A small network was shown many inputs. Here are its activations along a few directions, one row for each input.
Each table varies a few parts of the input and shows all the possible inputs, shuffled.
Descriptions start from the smaller parts, as in this example, which fits no table here: ring(8) and (point or line(11) or (values(3) and line(6))).
Shared parts are said once, and a part with two or three values counts as separate values.
(in the rows, 128 means zero)

Other details of the inputs vary at random and push rows far along three fixed directions, the same in every table; ignore that.
These rows show it; all are for the same input, with only those details redrawn:
[133 171 135 107 234 114 105 157 160 118  67 149]
[ 92  57 143 125 180 192 205 106  82 174 127 163]
[107 197 103 126 173 105 160 161 221  93 133  74]
[112 160  72 130 106 112 196 124 158 141 199  62]
[ 69  97 136 139 173 182 222 132 164 126 141 111]
[144 192 118 107 219  93 101 156 163 119  82 134]

A family of inputs:
R1: [137 127 110 145  82 119 113 134 187  99 222 104]
R2: [151 117 167 109 143 104  46 117 125 151  28 203]
R3: [134 128  90 169  93 129 151 107 135  86 192  45]
R4: [162  95 131 110 124 114 147  91 103 106 123 188]
R5: [154 153 140 128  88 138 119 129 169 136  82 130]
R6: [ 70 103  82 125  41 122 123 119  85 169 181 117]
R7: [184 131  71 106  36  70 130  93  76 191 134 168]
R8: [161 204 147 134 110  99  88 143 197 146  92 146]
R9: [134 187 118 169 196 105 154 161 207  57 131 109]
R10: [138 182 170 143 147 126 127 135 230  61 134 123]
R11: [ 98  60 171 142 100 207 165 118 168 140  91 141]
R12: [168  99 229 100 132 133 145 193 103  90 125 144]
R13: [163 172  91 162 104  53 112  94  95  97 165  86]
R14: [173 136 124 155 206  93  22 148  95 117 122 165]
R15: [ 74 182 140 119 158 153 164 168 197 119  95 151]
R16: [181 162 138 114 111  69  78  93 122  96 123 151]
R17: [103  52 177 142  90 173 170  87 102 170  85 189]
R18: [154  91 122 108 142 155 118  82  12 185 105 135]
R19: [129 152 100 178 105 107 147 110 153 107 216  60]
R20: [148  61 108 156 149 176 194 102  57 119 141 145]
R21: [ 80  67 185 155 106 201 174 118 181 159 121 159]
R22: [128 125 101 109 172  73  27 135  94 130  97 129]
R23: [148 173 120  77 172 132  84 152  94 145  32 194]
R24: [109  72 161 178 162 201 190 108 112  86 120 116]
R25: [170 129  79 118  41 127 168 118 134 163 139 128]
R26: [ 93  23 165 153 105 201 143 128 123 192 136 195]
R27: [104 185  85 104  51  73  94 108 107 158 149 101]
R28: [109 123 119 170 126  99 137 106 144  73 157  82]
R29: [141  62 167 132 114 173 139  77  97 151 173 175]
R30: [119 103 124 167 178  98  73 140 124  68 121 133]
R31: [107 197 103 126 173 105 160 161 221  93 133  74]
R32: [171 124 118 137 196  84 104 112  68 101  84 183]
R33: [155 136 119 154 202 116  39 167 147  59  94 120]
R34: [104 173  91 119  95 110  67 157 125 171 159 130]
R35: [183  61 145 108 109 161  97  71  50 148 136 175]
R36: [ 59 134 148 124 165 181  93 189 196  90  66 127]
R37: [ 98 141  68 124  93  91 196 110 147 114 173  59]
R38: [122 214  98 118  63 105 120 120 109 182 165 111]
R39: [166 101 165 105 149 101  56  88  95 109  93 192]
R40: [168  78 145 112 150 174 158 109 115 101 101 186]
R41: [222 124 170  82  55  80  94 181  24 209 118 162]
R42: [187 183 136 155 190  88  69 121  94 120 115 150]
R43: [ 62  37 142 140 168 212 154 139 135 115 119 102]
R44: [ 84 131  92 133  81  95 154  93 143 122 180  38]
R45: [ 83 181 123 125  97 135 120 133 154 157 147 112]
R46: [122  33 130 137  76 189 127 126 110 173 125 161]
R47: [137 117 107 129  73  83  63 136 145 148 120 147]
R48: [107 146 128 111 213 153 151 160 192  72  56 105]
R49: [ 91 168 101 119  45 106 147  99  94 160 152 109]
R50: [107 178 106 143 108 114 162 115 159 138 183  47]
R51: [ 48  87 162 126 125 222 169 128 135 134  93 131]
R52: [142 145 112 114 194  96  24 152 111 154 113 135]
R53: [138  14 155 123 127 150  91  89  52 136 136 212]
R54: [106 173 150  99  40 109 182 213 114 141 180  55]
R55: [148 166 159 133 135 141 125 133 220  40 110 104]
R56: [ 97 149 123 128 130 101 143 106 136 113 124  76]
R57: [ 60 169 146 110 170 133 152 165 197  83  43 156]
R58: [ 79  66 154 138 155 185 166  95 100 172 150 119]
R59: [152 121 140  98  81  95 167 179  47 164 191  48]
R60: [179 114  85 121  67 110  77 118 123 108 194 108]
R61: [159 151 118  96 178 110  47 121  98 136  75 109]
R62: [154 176  79  99  46 118 108  98  31 197 144 122]
R63: [107  73 211 161 147 158 221 200 111  72 161  80]
R64: [117  74 168 140 152 192 210 116 166 100 143 179]
R65: [204 149 100 106  91  91 100 115  85 214 117 203]
Question: Describe the family of inputs behind these rows.
Answer: ring(5) and (point or (values(3) and line(4)))
Question: Changing only the ring(5) part turns R63 into R41. The same change can be made to R9. Which row results?
Answer: R65
Question: Changing only the ring(5) part turns R11 into R51. The same change can be made to R47. Which row results?
Answer: R6
Question: Which other rows does R24 become when the line(4) part takes its other values? List them by row number.
Answer: R3, R20, R33
Question: Which other rows agree with R55 in the ring(5) part? List them by row number.
Answer: R1, R4, R10, R12, R16, R29, R35, R39, R40, R53, R60, R64
Question: Which other rows does R15 become when the values(3) part takes its other values? List them by row number.
Answer: R23, R57
Question: A walk changes only the line(4) part. It starts at R9 and steps to R42. List the rest of the walk in order.
Answer: R19, R14
Question: Which other rows does R17 become when the ring(5) part takes its other values? List them by row number.
Answer: R13, R16, R49, R56

A family of inputs:
R66: [190 150  94 114 135  98  78 124  55 150 122 124]
R67: [117  62 120 125 138 180 148 105  38 213 134 175]
R68: [ 81 115 151 128  51 164 191 157 208 113 147  83]
R69: [173 165  98 127 110  91  71 115  91 179 142 157]
R70: [ 95  66 181 134 186 181 191 131 152 117 102 167]
R71: [ 94 132  92 159  43 124 174 104 124 154 202  86]
R72: [159  60 144 145 116 167 138  88  33 160 137 167]
R73: [165 137 108 110 110  66  65 120  91 142 135 127]
R74: [146 172 130 134 160 107 130 176 196  74 116 118]
R75: [173 151 120 104 171  94  76 133  89 160 116 138]
R76: [ 93  54 190 136 197 194 186 115 144  98  67 169]
R77: [ 96 142 108 153 108 145 193 163 192  93 192  48]
R78: [120 171 124 131 168 114 122 160 202 107  88 142]
R79: [147 155 139 131 175 122 122 155 171  66  79 131]
R80: [ 76  55 152 132 167 192 158 116  59 174  91 174]
R81: [107  47 130 127 109 159 124  95  45 184 123 184]
R82: [ 79  62 155 137 152 180 179 114  90 153  92 188]
R83: [133  66 122 107 128 166 139  90  11 210 160 171]
R84: [130 178 181 117 127 126 108 172 190 115  71 133]
R85: [184 147  96 110 107  69  67 124 115 149 157 122]
R86: [122 146 115 140  85 134 147  97 146 116 171  94]
R87: [157 144  99 114 127 100  60 131 119 159 116 162]
R88: [131 152 132 113 159 120 126 139 161 114 113 151]
R89: [176 163  94  99 114  79  53 125 114 149 145 143]
R90: [134 159 145 130 167 102 119 167 159  74  90 133]
R91: [183 139  95 116  96  69  60 132  63 141 144 135]
R92: [153 170 120 118 113  82  76 112  90 142 140 137]
R93: [ 96 130 108 138  90 147 204 107 179  96 165  86]
R94: [159 183  99 102 117  64  91 122 101 132 129 135]
R95: [109 126 126 160  82 137 189 102 177 101 184  63]
R96: [118 127 138 128 170 143  80 136 172 104  57 159]
R97: [ 72 113 173 174 133 166 190 157 195  62 140  94]
R98: [145 151 127 114 143  80 114 132 121 117 113 131]
R99: [130  92 121 144 106 149 139 126 137 103 141 111]
R100: [150 125 127  99 137  96  53 114  71 147 105 173]
R101: [132 120  74 134  59 118 181  88  96 154 211  49]
R102: [122 155 166 138 166 105 103 141 163  93  98 126]
R103: [111 147 162 120 206 114 103 158 152  99  70 122]
R104: [ 86  81 168 143 177 176 165 153 110 110 104 132]
R105: [ 56 130 128 140 115 152 190 136 171  99 165  66]
R106: [161 187  68 113 120  89  76 118 103 156 120 108]
R107: [157 178 138 145 148 105  96 165 178  89 132 115]
R108: [129  93  91 138  51 126 164  90 126 132 200  75]
R109: [154 145 124 128 143 108  82 167 163  98 125 126]
R110: [121 160 150 142 175 136  90 134 178 100  64 148]
R111: [ 91  27 183 126 172 213 142  96 101 128  80 194]
R112: [117 134 102 143  58 133 173 102 134 148 224  91]
R113: [120 141 109 108  36 138 178 137 110 176 178  73]
R114: [129 182 164  99 129 118 128 179 197 104  66 132]
R115: [136 156 163 136 176 117 108 144 181 101 113 132]
R116: [113 146  81 126  76 129 168 102 130 131 194  57]
R117: [126  69 134 126 147 173 146  91  61 168  84 201]
Question: Describe the family of inputs behind these rows.
Answer: values(4) and (point or (values(3) and line(4)))
Question: Changing only the values(4) part turns R102 into R98. The same change can be made to R95. Which row results?
Answer: R76
Question: Changing only the values(4) part turns R69 into R78. The same change can be made to R92. Which row results?
Answer: R94
Question: Which other rows does R100 become when the values(3) part takes its other values? List them by row number.
Answer: R89, R111
Question: Which other rows agree with R106 in the values(4) part? List them by row number.
Answer: R66, R67, R75, R77, R80, R83, R101, R103, R104, R105, R113, R116
Question: Which other rows does R97 become when the values(4) part takes its other values? List them by row number.
Answer: R90, R91, R104

A family of inputs:
R118: [165 154 128 134  90 108 112 130 180 107 132 115]
R119: [ 86  95 116 134  82 148 154 136 132 170 156 119]
R120: [131  80 189 107 152 167 121 129 110 126  66 171]
R121: [176 175 131  95 125 111 123 149 111 159 115 135]
R122: [ 85  75 174 154 153 162 171 157 146 104 145 118]
R123: [ 83 144 124 137 125 151 207 116 142 149 156  94]
R124: [119 141 126 135 143 133 101 112 129 138 143 140]
R125: [134 143 139 114 232 146 131 148 126 122  66 152]
R126: [173 119 131 127 137 104  92 125  80 136 158 160]
R127: [102 162 119 127 119 115 118 122 120 128 130  99]
R128: [165  69 134 139 112 124 139  86  59 147 159 167]
R129: [153 130  85 127 141 104  86 135  92 149 150 109]
R130: [123 150 180 115 163 139  99 177 163  88  53 134]
R131: [125 156 120  98 134 124 145 143 125 169 103 154]
R132: [156 139  93 108 147  96  91 112 106 117 122 112]
R133: [138 136 155 141 117 141 129 143 165 100 101 130]
R134: [ 60  91 164 154 160 179 156 131 150 134 125 120]
R135: [115 106 128 139  59 150 166 143 141 149 188  77]
R136: [143 112 147 118 151 133 175 133  73 151 135 151]
R137: [147 146  98 112  97 108  84 125 119 164 143 157]
R138: [137 132 113 135 175 135 102 136 154 100 133 128]
R139: [150  70  98 140 126 144 140  78  80 146 154 146]
R140: [146 171 132 129 105 122 109 158 199  98 150 103]
R141: [180 125 127 132 127  91  97 115  59 132 129 162]
R142: [114 159 129 146 144 117 119 111 198  93 116 114]
R143: [105 101 126 151 108 155 155  85  92 149 142 139]
R144: [147 112 105 119  86 118 113  93 110 168 132 168]
R145: [121 166  86 130 130 104 122 145 149  90 140  62]
R146: [121 135 127 114 131 115 108  95 106 138 119 127]
R147: [137 107 179 115 188 119 106 137 118  93  79 160]
R148: [145 166  74 147 117  95 121 125 152  94 150  82]
R149: [ 81  86 173 144 144 162 184 148 130  86 126 115]
R150: [ 88 114 105 147  59 150 182 117 157 132 155 120]
R151: [110 180  93 113  77  92 117 150 157 126 131  92]
R152: [116 133 131 101 126 117 105 134 150 127  82 147]
Question: Changing only one part turns R128 into R142. The same change can be made to R136. Which row results?
Answer: R123
Question: Describe the family of inputs behind these rows.
Answer: ring(5) and (point or ring(6))
Question: Which other rows agree with R129 in the ring(5) part? List them by row number.
Answer: R125, R132, R138, R139, R145, R148
Question: Which other rows does R133 become when the ring(6) part takes its other values? List them by row number.
Answer: R118, R120, R130, R135, R140
